A small network was trained on invented records. Each row is its activation on one of them, seen along a few directions.
After each row come some of the record's fields: Nopar, Zun, Daz, Fesa, Laz, Volok, Noz.
Not every record has every field; a missing one is written missing.
The largest differences between rows may come from other fields.
Strong random noise was added to every row along 11 fixed directions; ignore it. To show where, here is one row again and again, with new noise each time:
[-297  106 -412 -503 -247  429  102  159  113  -75   73  209  180 -242
  356  642  239  219   31  179  168  190  252  499]
[  83 -326   73  250   -9 -134  212   57  -55  -86 -142  -44 -143   26
  -20 -496   52  -86 -141 -202 -202  -19  -94 -388]
[ -60   20   21  -24 -122  175  172   82 -135  -53  -95   -9   41  377
  141 -114 -102  365  135  -93  -94 -111 -457  -87]
[ 164 -152  119 -165   11  390   85 -238 -325  -89 -429  341  312  -62
  443 -448    2  550  116    1  -37 -154   46 -193]
[-721   79  -67  275  182  -65  246  157  212   59   -2    6  246  157
   81  369  245 -184   -6  -73 -163   -8 -303  372]
[  38   92   67  161  461  190 -207   83  308  -50  369  281  500   55
  279 -123  139  -62 -224  251 -451 -265  468  205]
[-577 -165   66  350  332    9  -17  277   88 -179  195   64  241  191
  403  229  -69   -9  132  -96 -268 -283 -107   89]
[-280 -631 -623 -343 -410 -170   -7  474   64 -293  -65 -242 -610   53
   19  273  -82 -439  171  -55  -56  326 -173  161]
[ 233 -161 -762 -541   50  113 -438 -104 -335 -182 -380   40    5  376
   96 -814 -708 -222  563  340   71  -84  -59  549]
[ -74   51  208   15  -23   64 -203  583  262 -307   73  139  -13    7
  -24   74   85 -389 -373   20 -173 -391   51 -770]
[ 645 -282 -431 -512 -534  186  216  -59  -55   50  134  -76 -123  271
   48 -508  103  429  195  109 -204  639 -301  268]
[ 188  332 -224  188  148  113  -73  486  117 -200  322  263   82 -212
  162  -48 -268 -165 -474  -71    7 -608  278 -332]
[-323  -25  219   -1 -214 -113  161  223   89 -112 -432  -14  -12  -63
 -309 -246  339 -496 -148  -89   97   88 -298 -714]

[ 172   16    8   43   55 -200 -233   34  295   88  289  -70  208  132
 -409 -558  198 -509  109  136 -173  440 -137  -62]	{Nopar: j1, Zun: missing, Daz: missing, Fesa: missing, Laz: missing, Volok: missing, Noz: missing}
[  35 -271   99  458  414 -105   15   11 -138  -84  245  509  819 -570
  825 -380   20  178  122 -208  -84 -185    3 -261]	{Nopar: j1, Zun: m2, Daz: missing, Fesa: f1, Laz: c4, Volok: h2, Noz: z2}
[ 113 -471 -186 -308  -98  -82 -177 -210  -55   85 -607    2  -42  218
 -146 -491  137 -292  290  152 -272  456 -352  244]	{Nopar: j3, Zun: missing, Daz: missing, Fesa: f2, Laz: c3, Volok: h2, Noz: z6}
[-414  654  -93  -19  137  141   31 -204   16  185 -126 -104  243   77
 -456  -36    7 -196   69  119  420  -28    2  360]	{Nopar: j1, Zun: m2, Daz: missing, Fesa: missing, Laz: missing, Volok: missing, Noz: missing}
[ -89  157 -213 -144 -116   29  -58  290  155   34 -371  205 -125 -313
  -94  480  149 -321 -435  -96   31 -247  -93 -104]	{Nopar: j2, Zun: missing, Daz: missing, Fesa: f2, Laz: c3, Volok: h2, Noz: z6}
[-400 -104  251 -429 -481  161  347 -297  -70   13 -359 -103   65 -311
  -70  111  635  195  254   78  410  796   25 -204]	{Nopar: j1, Zun: m2, Daz: missing, Fesa: f2, Laz: c2, Volok: h2, Noz: z1}
[ -76  104   25  124  -53 -182  530 -559 -144  240 -421 -186 -175   57
 -305 -147  138   98  -74  -40  212  259   38  297]	{Nopar: j1, Zun: m1, Daz: u1, Fesa: f1, Laz: c4, Volok: h2, Noz: z2}
[-172   67  287  320  360  -63 -440  273  413 -153  846 -318  186  205
 -172  -51  -47 -449   80  208 -148  -16  547 -127]	{Nopar: j3, Zun: missing, Daz: missing, Fesa: f2, Laz: c3, Volok: h2, Noz: z6}
[ -18   65  105  106  -42   -2  -97  208  116  -83  421  -72   20 -431
 -218   30   29 -189  -25 -103  334  161  358 -378]	{Nopar: j1, Zun: m1, Daz: u2, Fesa: missing, Laz: missing, Volok: missing, Noz: missing}
[-628 -246 -332  520  141 -447  330   53  -20  128   21 -241 -179  -72
   -4  265 -108 -307  134 -436   14   83 -389  444]	{Nopar: j2, Zun: missing, Daz: missing, Fesa: f1, Laz: c2, Volok: h2, Noz: z7}
[-201  -53   45  487  272   73  357 -244 -115  254  181  -61   20  183
  226  375  -71  739   58 -343 -191 -129 -196  646]	{Nopar: j1, Zun: m1, Daz: u2, Fesa: missing, Laz: missing, Volok: missing, Noz: missing}
[-302   87  569  748  374 -141  356 -117  -53   92  -61   60  196  -96
  139  -69  164  118 -203 -338 -127 -336  -76 -392]	{Nopar: j3, Zun: missing, Daz: missing, Fesa: f1, Laz: c3, Volok: h1, Noz: z8}
[  -2 -217    3 -107 -301   -7  201  -94  -52   45    2  -21  101 -413
   14 -189  280   22  157 -165  248  496   -8 -224]	{Nopar: j2, Zun: missing, Daz: missing, Fesa: f1, Laz: c2, Volok: h2, Noz: z7}
[ 263 -203  -74  -36  300   82 -201 -298 -118   26  -38  266  343  102
  513 -204 -108  299  183  159 -363 -177  100  471]	{Nopar: j1, Zun: missing, Daz: missing, Fesa: f2, Laz: c3, Volok: h1, Noz: z4}
[ 297  157   37 -134  -18 -286 -392  313  240 -222  799  -60  408  147
    0 -580 -138 -492  411  394   93  421   92 -304]	{Nopar: j1, Zun: m1, Daz: u1, Fesa: f1, Laz: c3, Volok: h1, Noz: z8}
[ -43  114 -606   47 -247  -71  435  -38 -161  130 -281  102  -47 -352
   37  -45  -13   17  -35 -246  334  277 -326  326]	{Nopar: j3, Zun: missing, Daz: missing, Fesa: f2, Laz: c2, Volok: h2, Noz: z1}
[-133   10 -137 -519 -433   55   21 -106  -37   72 -177 -170 -127  -20
 -346  142  233 -120  262  130  361  558 -151   88]	{Nopar: j1, Zun: m2, Daz: missing, Fesa: missing, Laz: missing, Volok: missing, Noz: missing}
[ 263   19   25   -5 -110   85  102 -222 -143   94 -171   29  109   89
  -88 -558    8  134   83  -15   24  164 -253 -116]	{Nopar: j3, Zun: missing, Daz: missing, Fesa: f1, Laz: c4, Volok: h2, Noz: z2}
[   5  430  -61  348  -31 -188  379  -16  216  249  363 -213  -10  172
 -354  -79  168 -171 -240  -69   -7  186 -229  237]	{Nopar: j3, Zun: missing, Daz: missing, Fesa: f2, Laz: c3, Volok: h1, Noz: z4}
[ 209  105   83  169  -73   82  490 -538 -280  259 -317 -138    9    3
 -215 -663   58  369   24 -199  207  125  -51  -14]	{Nopar: j3, Zun: missing, Daz: missing, Fesa: f1, Laz: c2, Volok: h2, Noz: z7}
[-255  505   78 -210 -218  355  233  109   47   16 -401  191 -123   40
  -97  572  115  235 -373   10  198 -310 -141 -132]	{Nopar: j1, Zun: m1, Daz: u1, Fesa: f1, Laz: c4, Volok: h2, Noz: z2}
[-170  311  272  200  252 -100 -163 -291   62  158  321 -338  190   42
 -606 -431  -72 -364  241  123  383  210  369   49]	{Nopar: j1, Zun: m1, Daz: u2, Fesa: missing, Laz: missing, Volok: missing, Noz: missing}
[-312 -393  -44  -24   65 -271 -374  305   83 -244 -231 -168 -161  -91
 -213 -267  -62 -833   64   13   14  -31   62 -381]	{Nopar: j1, Zun: m2, Daz: missing, Fesa: f2, Laz: c3, Volok: h2, Noz: z6}
[ 217   72  258 -419 -285  245  -32 -167   92   24   59  115  409  145
  119 -187  415  311  241  265 -113  463 -186  -70]	{Nopar: j2, Zun: missing, Daz: missing, Fesa: f2, Laz: c3, Volok: h1, Noz: z4}
[-265  499   71  472  213  -61  191  116  -94   10  147  -23  -46 -124
   14  278 -355  102 -251 -256  281 -594  130  -76]	{Nopar: j1, Zun: m1, Daz: u2, Fesa: f1, Laz: c3, Volok: h1, Noz: z8}
[ 113  278   54  -31 -132  180   53    3  -93   15   64  100  153  -69
   80  -57  -86  268  -22  -89  209 -140 -161 -254]	{Nopar: j2, Zun: missing, Daz: missing, Fesa: f1, Laz: c4, Volok: h2, Noz: z2}
[  87 -176  -20  250  437 -225 -339  168   91  -61 -182  531  461 -243
  457 -208    8 -376 -146   -4 -414 -402 -122 -140]	{Nopar: j1, Zun: missing, Daz: missing, Fesa: f1, Laz: c2, Volok: h1, Noz: z3}
[ -13  647  150 -212 -103  313 -204  281  320  -25  507  -26  178  192
 -327  290  128    6 -127  234  106    5   58 -171]	{Nopar: j1, Zun: m2, Daz: missing, Fesa: missing, Laz: missing, Volok: missing, Noz: missing}
[ -67   39 -384   64  303   55 -249   64 -145   52 -524  -71 -533  839
 -169  297 -627   51 -182  -69 -480 -851 -504  655]	{Nopar: j1, Zun: m2, Daz: missing, Fesa: missing, Laz: missing, Volok: missing, Noz: missing}
[-689    2 -355 -277 -239  -43    3   80 -166 -198 -116  -85   31 -683
   34  247 -110 -451  458  -94  887  334  281  -28]	{Nopar: j2, Zun: missing, Daz: missing, Fesa: f1, Laz: c2, Volok: h2, Noz: z7}
[  92  134   29  407   71  -80  311   98   36  328  106  -41 -189  -11
   87  752  -39  408 -524 -376 -226 -706 -287  149]	{Nopar: j1, Zun: m1, Daz: u2, Fesa: f1, Laz: c2, Volok: h2, Noz: z7}
[ -37  -22 -121   53 -202   24  158  404  293   39  215  201   91 -419
   -7  274  485 -140 -375 -196  -74  195 -154 -217]	{Nopar: j1, Zun: m2, Daz: missing, Fesa: missing, Laz: missing, Volok: missing, Noz: missing}
[ -82  127  -14  198  255   92  -59 -110  -80  -71  325 -179  -59 -297
  -95  -35 -212  -11  -20  -55  379 -187  733   57]	{Nopar: j1, Zun: m2, Daz: missing, Fesa: missing, Laz: missing, Volok: missing, Noz: missing}
[ 138 -548  -87 -201  -46   28 -269   16 -171 -276  232  -85 -198 -245
  309 -198 -224   61  262   54   77  209  597 -134]	{Nopar: j1, Zun: m2, Daz: missing, Fesa: f2, Laz: c3, Volok: h2, Noz: z6}
[-615   74    4 -125   85  184   62 -255 -242   -3 -491  -45   29 -314
   14  299  -35  -41   87  -32  467 -250  366  145]	{Nopar: j1, Zun: m2, Daz: missing, Fesa: f1, Laz: c2, Volok: h2, Noz: z7}
[-365 -164 -133  -77  -61 -230 -216  210  165 -143   42 -253 -134   -8
 -282  -38   12 -710  265   99  145  402   36  -34]	{Nopar: j3, Zun: missing, Daz: missing, Fesa: f2, Laz: c3, Volok: h2, Noz: z6}
[-125  267  161  212  160   97   83   33   30   49   35   98  192  -43
   55   29   80   86 -188   -7    4 -213  103 -136]	{Nopar: j2, Zun: m2, Daz: missing, Fesa: f2, Laz: c3, Volok: h2, Noz: z6}
[ 293  -59 -194   47  245  -56 -155  236   67 -137  224  319  320   35
  529 -137 -100  -29  -64  137 -354 -351   43  103]	{Nopar: j1, Zun: m2, Daz: missing, Fesa: f1, Laz: c3, Volok: h1, Noz: z8}
[-160   89  253   61   58  384  -62   96 -141 -141  772   57  566   69
  609   51 -287  833  630  -66  173   86  -56  -33]	{Nopar: j1, Zun: m1, Daz: u1, Fesa: f1, Laz: c2, Volok: h2, Noz: z7}

Which values does each new row have?
[-235  -33 -459   -7  109  -34 -113   53   -3   12  -61   71  -53 -113
  -45  127 -205 -184  135  -20   69   48    7  512]	{Nopar: j1, Zun: m1, Daz: u2, Fesa: missing, Laz: missing, Volok: missing, Noz: missing}
[-271  324 -153  178   38  -24  -43  509  292   45  -62  204   73   18
  -30  603   96 -313 -403 -116 -166 -347 -404  -26]	{Nopar: j3, Zun: missing, Daz: missing, Fesa: f2, Laz: c3, Volok: h2, Noz: z6}
[ -20  355   59  268   22 -111  208  129  -42  126 -410  278  356 -138
 -194 -384  173 -187 -218 -270  104 -192 -726 -477]	{Nopar: j1, Zun: m2, Daz: missing, Fesa: missing, Laz: missing, Volok: missing, Noz: missing}
[ 389  -56 -127 -426 -191  363 -253   28  -76  -88  184   19  -60   68
   73   21 -191  416  179  114   73   22  167  118]	{Nopar: j1, Zun: m1, Daz: u2, Fesa: missing, Laz: missing, Volok: missing, Noz: missing}
[ 310 -145 -492  -50 -119 -275   54   14 -259   21  130 -109 -197  -51
   84 -176 -427  -25  188 -127  129   30 -228  181]	{Nopar: j1, Zun: m2, Daz: missing, Fesa: f1, Laz: c2, Volok: h2, Noz: z7}
[ -93  286   58 -100   31 -147  243 -360  -33  348 -580 -116   46  403
 -262  135  229  -54 -146   90 -125 -188 -439  462]	{Nopar: j1, Zun: m2, Daz: missing, Fesa: f1, Laz: c3, Volok: h1, Noz: z8}
[-259   92 -276 -400  124 -129 -124 -430  -87   97 -613   89  119 -123
 -124  -54   35 -482  265  446  276  204  368  611]	{Nopar: j1, Zun: m1, Daz: u1, Fesa: f1, Laz: c3, Volok: h1, Noz: z8}
[  18  732   57  367  144 -118  224  -94  144  220  432  -93  525   77
 -395 -692   12 -252   51    7  291  139 -149 -114]	{Nopar: j3, Zun: missing, Daz: missing, Fesa: f1, Laz: c2, Volok: h2, Noz: z7}
[ 108  387 -747  -77  -30  173   78  211 -217   63 -410  334 -263 -188
   61  365 -427  130 -392 -221  163 -608 -252  371]	{Nopar: j1, Zun: m2, Daz: missing, Fesa: missing, Laz: missing, Volok: missing, Noz: missing}
[ 197  393  125 -331 -556  380  356  -11   43  112  262    4  265 -510
 -118  -43  475  341    2  -33  585  632   82 -403]	{Nopar: j3, Zun: missing, Daz: missing, Fesa: f2, Laz: c3, Volok: h2, Noz: z6}
[  83   35  223  274  -30  -93  342  -62 -164   19   43 -188 -499  213
   50  221 -233  489 -237 -277  -78 -293    5  -84]	{Nopar: j1, Zun: m1, Daz: u1, Fesa: f1, Laz: c3, Volok: h1, Noz: z8}
[-118   11   95  357  599  -15 -139 -274  -19  135 -343  142  160   11
  -67 -113  -18 -132 -220  -11 -263 -483  233  284]	{Nopar: j1, Zun: m2, Daz: missing, Fesa: missing, Laz: missing, Volok: missing, Noz: missing}
[-789 -320 -101   89   38 -121   41  136 -104  -46 -515  161   19   22
  148  342   20  -92  393 -246  -16  197 -701  189]	{Nopar: j1, Zun: m1, Daz: u1, Fesa: missing, Laz: missing, Volok: missing, Noz: missing}
[   7 -555  141  371  326 -256  -13  -75    6  -23 -120  139   67  -91
  175 -295  181 -126  -36 -155 -457   36  -10  -76]	{Nopar: j1, Zun: m2, Daz: missing, Fesa: missing, Laz: missing, Volok: missing, Noz: missing}
[-209    3 -295 -239 -434  109  317   35   -4  111 -363   -5 -193 -299
 -133  440  295  -30 -137 -150  263  269 -140  125]	{Nopar: j3, Zun: missing, Daz: missing, Fesa: f1, Laz: c2, Volok: h2, Noz: z7}
[  10   76  234  196   43  110  -38  187  -67  -53  174   20  -37  229
   56  237 -237  368   -3 -223  -71 -296 -280 -205]	{Nopar: j1, Zun: m1, Daz: u2, Fesa: missing, Laz: missing, Volok: missing, Noz: missing}
[  96 -221 -141   43 -304   58  463 -102 -173  122  112  -77  -56  152
  242  -52   49  626  283 -270  -82  389 -528  168]	{Nopar: j3, Zun: missing, Daz: missing, Fesa: f1, Laz: c2, Volok: h2, Noz: z7}
[-149 -192   98  118   64  -70   50  -46  -28   36  -85   44  190 -114
   18 -181  214  -33  148 -118   -7  222 -207  -93]	{Nopar: j1, Zun: m2, Daz: missing, Fesa: missing, Laz: missing, Volok: missing, Noz: missing}
[ 368  -56  -61 -276 -216  202 -107  240  125  -65  184  225   30   26
  152  153  106  321  -45   34 -213  114 -167  -71]	{Nopar: j1, Zun: m1, Daz: u2, Fesa: missing, Laz: missing, Volok: missing, Noz: missing}
